These are the activations of a small neural network, seen along a few directions. Each row is one input.
In each table, some parts of the input vary, and every possible input appears once, in random order.
Descriptions start from the smaller parts, as in this example, which fits no table here: one of 2 separate values, together with either a single point or one of 9 places around a ring or (one of 6 places along a line, together with one of 8 places around a ring).
Shared parts are said once, and a part with two or three values counts as separate values.
In the rows, 100 means zero.

Other details of the inputs shift rows strongly along two fixed directions, in all tables alike. That doesn't count.
These rows show it; all are for the same input, with only those details redrawn:
102 113 113 104  80 119  61 113  85 104  96  88  73 135
132 153  79 143  82 158 125 146  75  95 142 126 167 137
 51  95  94  69 116 133 124 110 106  92 102 111 115  92

A family of inputs:
r1: 140 100 100  93 105  80  82  70  86 107  93 104  87  98
r2:  97  80  94  66 106  93 101  69  97  93 104 109 112  88
r3: 131 111  62 115 108  97 146 105  94  99 130 142 168  78
r4:  91  74 111  94 116  65 112  89 102  92 108 102 110  78
r5:  91 115 113  90  79 118  73 105 102 103  98  90  85 121
r6: 109  66  94 105 104 125 116  64 143 101  95  66 106  91
r7:  99 115 106  94  78 108  84 106 103 113  92  96  76 114
r8: 143  97  75 156  78 147 130  94 118 105 127  80 156 118
r9:  56  95 119  64 139  79 109  93 139  90  62  88  66  61
r10:  71  99  92  94 105 105 110 118 106 101  90 109  84  88
r11:  98  63 132 105  83  43  50  83  85 107  89  71  48 105
r12: 150 106  76 155  85  86 117 126  54 107 130 118 142 115
r13: 116  80  97 112  86  57  86  95  80 113 103  93  92  97
r14:  52 111 116  87 148 101 141 107 138  76  93 105 117  65
r15:  68 104  99  96 101  89 115 118 117  97  97  94  93  86
r16:  83 113 101  85 106  98 109 107 129  98  83 108  90  81
r17: 110 114 106 108  78 110  73 113  85 114  91  94  65 128
r18:  94 119 125 131  80  85  72 121 103  96 104  76  74 122
r19: 121 145  80 137  78 121 121 138 101 102 120 121 135 108
r20: 112  84  97  90  76  89  74  77  77 104 107  98  96 113
r21: 118  84  89 107  82  66  80  88  84 115 101 105  88  96
r22:  90  77  89  75 147  71 141  84 109  92  98 115 125  49
r23: 124  84  99 106  77  91  63  85  59 104 103  97  85 129
r24:  61 108 102  58 118 127 125  99 128  89  97 112 121  84
r25:  89 121 108  86 120 101 108 103 129  95  74 108  89  74
r26:  66 110 120  98 116  90 111 111 128  84  97  93  95  90
r27:  92  81  83  71 141  81 133  77 112  95  94 126 120  49
r28: 130  82  91 122  81  69  70  95  65 116  97 104  75 112
r29: 118  85  89  95  78  77  83  78  77 117 103 104  89 107
r30: 100  68  91  94 131 136 141  62 150  92  94  76 120  68
r31:  56  96 111 108 115  97 112 122 107  87 102  93  91  97
r32: 168 126  60 154  73 114 125 119  46 110 143 137 163 132
r33:  57  98 126  45 129 111  93  80 132  92  67  91  74  79
r34:  96  95 126 112  81  68  40 112  91 109  71  63  16 123
r35: 102 113 113 104  80 119  61 113  85 104  96  88  73 135
r36: 104  71 113 123  96  66  87 103  70 100 106  94  89 107
r37:  74 115 101  63 131 121 137  96 130  96  83 117 112  69
r38:  95  52  86 116 102 130 117  74 123 103  93  69 104 103
r39: 131 118  78  99 119 122 140  89  87  84 130 133 173  87
r40:  78  75 107  82 148  76 139  85 111  83 107 113 128  54
r41: 102  76  93  88 115  60 113  87 100 102 100 104 107  73
r42: 132 153  89 141  91 110 128 141 107  93 120 113 142 110
r43:  85 113 104  72 103 111 111  99 122 103  87 107  93  92
r44: 104  81  86  71 107  81 110  70  97 106 100 114 105  83
What is each input in this table made of? -> one of 4 places along a line, together with either a single point or (one of 2 separate values, together with one of 5 places along a line)
Changing only the place on the line of 4 turns r17 into r43. The same change can be made to r28. Which row results? -> r3
Changing only the place on the line of 4 turns r25 into r10. The same change can be made to r39. Which row results? -> r23
Which other rows does r11 become when the place on the line of 4 takes its other values? List them by row number. -> r4, r36, r40
Which other rows does r7 become when the choice among 2 separate values takes its other values? List them by row number. -> r29

A family of inputs:
r45:  98 105 109  98  94 100  89  99  96 101  99  97  90 109
r46: 103  87 104  99 103  84  95  95  89 101 101 101  94 100
r47: 107  91  97  95 100  92  95  84 103 100  98  98 100  97
r48:  99 101 104 101  93 100  88 102 101 100 102  92  94 106
r49:  50  89  85  72 133 108 157 104 124  88 101 122 136  60
r50:  52  83  80  64 132 125 156  99 120  94 102 121 135  66
r51: 100 105 107  92 100 105  90 100  94 101  94  97  91 107
r52:  98 105 108  98  96  96  92 103  99 101 100  93  93 106
r53: 100 100 103 103  90 105  91 100 100 105  98  96  89 110
r54: 100  84  97 101 100  88  94  92  91  98 101  98  97  99
r55: 106 102 103 107 102 105  92  99 104  96  99  94  96 102
r56: 135 132  90 138  80 123 104 120  85  99 127 112 136 125
r57: 109  97 100  94  99  87  93  91 100 105  95 102  94  90
r58:  96 107 103  98  93  97  90 103  99 101  96 102  87 105
r59: 106  87  95 107  96  90  98  94  88 104 100  96  94 101
r60: 100  90 100 100 102  82  92  99  91 105  98 103  93  93
r61: 107 101 102 109 100 105  98 101 105 101  97  93  93 103
r62: 110  94 104  92 102  89  97  88 100 101  99 100  97  96
r63: 101 101 103  96  97 109  86  99  98 101  96  96  93 108
r64: 110  92  96  99  97  92  97  85 101 106  95  95  96  98
r65:  48  91  81  66 130 109 156 106 121  89 106 122 135  61
r66: 141 138  95 144  85 116 113 126  85  98 125 111 142 124
r67: 105 106 108 105 105 100  95 100 101  98  98  95  94 104
r68:  71  73 128  58  99  72  43  76 107 107  55  71  14  99
r69: 138 132  87 140  79 120 111 126  88 103 126 107 135 124
r70: 104  99 104 109  94 101  98 103 104 102  96  93  95 105
r71: 103 101 106 107  95 101  92 102 103  98  99  93  98 104
r72: 103 108 102 105 104  98  95 104 104  98  95  99  91 100
Changing only one part turns r72 into r55. The same change can be made to r68. Which row results? -> r63
What is each input in this table made of? -> one of 4 places along a line, together with either one of 2 separate values or one of 5 places along a line
Start at r51 and move only the place on the line of 5, one step at a time. The first step leads to r45. Which rows follow, in order? -> r52, r66, r67
List by row number the other rows that have the place on the line of 4 in common with r53. -> r50, r59, r61, r64, r69, r70
Start at r59 and move only the place on the line of 4, one step at a time. The first step leads to r54. Which rows follow, in order? -> r46, r60
